[-26  42 -85  -7 -25  56  -6] >> -6, -26

[-23 -18 -79 -50  -5] >> -5, -23

[52 36 88 65] >> 65, 52

[[ 30 -10  19  23  -8  49]
 [  9  -9   2   9  -7  91]
 [ 36  -7  71  70 -10 -23]] >> 49, 36

[-56 -59 -67 -80 -65] >> -65, -56

[[ -6  22 -28 -28 -10 -20  14]
 [  4  34 -89 -12   4  30  27]] >> 14, 4

[  4 -92  83  36  -1  10 -30] >> -30, 4

[ -5 -22  93  13 -16  -8] >> -8, -5
---
[-32 -92  76  94  55] gives 55, -32
[77 53 -2 60] gives 60, 77
[-77  75  86  77  55  80] gives 80, -77
[ -80  -30   87 -103    0] gives 0, -80
[ 91 -54  29  44 -44] gives -44, 91
[ 39 102  64  63   9  54  99] gives 99, 39
[48 82 54 20  9 93 24] gives 24, 48
[ 25 -97  -2 -85 -64  17] gives 17, 25
---
array([ 3, 85, 88, 92, 97]) ⇒ 97
array([389, 810,  30, 717]) ⇒ 717
array([ 36,  65, 121, 214, 193, 126, 114]) ⇒ 114
array([2525, 5688, 5490, 4107, 5907, 8146, 6487]) ⇒ 6487
array([13, 77, 91, 43]) ⇒ 43
array([440, 122, 194, 580, 930]) ⇒ 930
array([126, 196, 176,  56]) ⇒ 56
array([-19, -32, -15,  36,  24]) ⇒ 24
array([ 20, 120, 205, 149]) ⇒ 149
---
[ 25  85  21 -79  50  88] 25
[ 81 -51 -70 -20  51] 81
[ 67  60 -29  87] 67
[ 29 -39  20   0  96] 29
[27 28 81  5] 27
[-29 -83  64  52] -29
[ 97 -77 -40  84  73  69 -37] 97
[-88 -94  94  86 -46 105  84] -88
[-103   50  -62   65  -22  -74   72] -103
---
[-36  24  39 -55   9 -93   7] ==> -36, 7

[ 98  27 -33   3 -87] ==> 98, -87

[ 25  81   4 -35  20] ==> 25, 20

[-31  44 -10 -35 -88] ==> -31, -88

[[-102   41  -29    6  -79  -23]
 [-101   27  -40   20  -81  -28]] ==> -102, -28

[[ 27 -31 -32  93  -3  38   5]
 [ 39 -39 -37 101   0   9 -17]] ==> 27, -17

[-68  16  93 -16  -9] ==> -68, -9
---
Q:
[[ 52 -30   1  51]
 [ 16 -29 -96  32]]
A: -29

Q:
[[-64 -25 -13  14  16 -18   1]
 [ 78  14 -47 -44  34  41 -10]]
A: 14

Q:
[[-56 -44 106  69 -61  40]
 [-10  -4 -33  38 -90  93]]
A: -4

Q:
[[-48  15 -19  38 -19 -28 -26]
 [ 84   3 -11  11  56  86 -13]]
A: 3

Q:
[[ 59 -94 -38 -17  46  14]
 [ 44  29  53  70 -16 -72]]
A: 29

Q:
[[ -2 -42  50 -77]
 [-13  -8 -13 -22]]
A: -8

Q:
[[-55  37  37   6   4  13]
 [-21  45  27  28  57  98]]
A: 45

Q:
[[ 39  33  19   1]
 [  7 -31 -94 -66]]
A: -31

Q:
[[ 84  83  58  51  83  84]
 [ 63  61 103 101  58  60]]
A: 61

Q:
[[ 76  32  52  43]
 [ 19  26  22 104]]
A: 26
---
-20   -1  -13  -26   27  -28
  8   20  -19  -13   33    2
-28  -23  -11   28   25   28
 24  -23    6    9   10  -14
-19  -24   -8   10  -43   -9
 23  -43   -4  -13   -4  -11
  6    0   15   24  -41   45
-39    4   -3   19  -35    1
 25  -11   -5   -6   -3    7
 25    3   11    6  -36  -60
 44    4    1   70  -21   18
 75  -30    9  -10   20  -12
-> -20

 16    0  -42  -74   -3   26  -18   30    0   20   -9  -40    3  -17   34    2
  5   -9  -40  -75   18   27   -7    5  -17   15    2  -23   12  -14   26   28
 33  -12  -25  -81   15   13    1    7  -18   13   15  -21   16  -20   27   13
 19   -5  -25  -52  -30   34  -38   43    3   15    3  -28  -18  -12   34   -9
 16   -9  -24  -74    5   19   -4   12  -21   13  -20  -32   24  -46   14   -8
 32   12  -24  -32  -24   52  -63   35   -8    2    7  -15  -30   -3   12   -8
 13    4  -17  -66   -6   21  -10   12  -12   15  -22  -37    1  -46    9   -9
 29   -8  -20  -63   -9   26  -20   30  -30    1  -13  -33   13  -33    4  -24
 43   23  -14  -78    6    9  -24   -7  -19   13    0  -14    9  -42    8    8
 36    1    3  -50  -33   20  -23   15   -9   -3    2  -12  -23  -12   -8  -32
 39    1  -12  -56  -21   31  -27   29  -14    7   -3  -37  -10  -22   21  -15
-> 16

  56   -33     8    36   -50    77    82   -61   -85    40
  -5   -23  -104   -76   -40    16    25   -90   -13   -26
  -5   -13   -87   -88   -56   -27    24   -79    -7   -15
   8   -82    67    34    61   -13    70   -40     7    87
 -22    63   -79   -42   -75   -16   -22    84    19   -86
  -8    86    32   -31    40   -84   -89    58    53     7
-> 56

-14   10  -37   -1   30    3   36    4  -18  -19   17   15  -24
-19    2   30  -24  -31  -14   21    8   -1  -20  -26    6   22
 10   33   56   53   27  -37  -59  -14   11   92    6   -6  -22
 13  -34   -4   15    2    2    3   10  -29  -15   33  -29  -29
  6   22   -5    0   18    4   15  -23   -4    8  -28   30  -16
 34   -9    9   29   35   20   33   -2  -24   10   18   -7  -16
 17   35  -22  -13    5   12   29   -2  -24  -17   15   18   13
  0  -62  -12  -12   -9   16   40   -6  -35  -77   12  -12    1
-> -14

-59   55  -23  -11   -9   30   52   91
 -6   23  -64   -9  -12   -9   28   37
-16   19  -37   -9  -22  -18   24   33
-11   13  -14  -16   -4  -20   16   24
-14   -3   -5   -6   -2   -4   14    4
-15    6   -6  -15    4   -7  -16    6
 -3   -5   -7    5    2    1  -36    0
 11  -20   24   -2    7   15  -25   -9
 28  -36   -2  -27   13   -7  -50  -16
-> -59
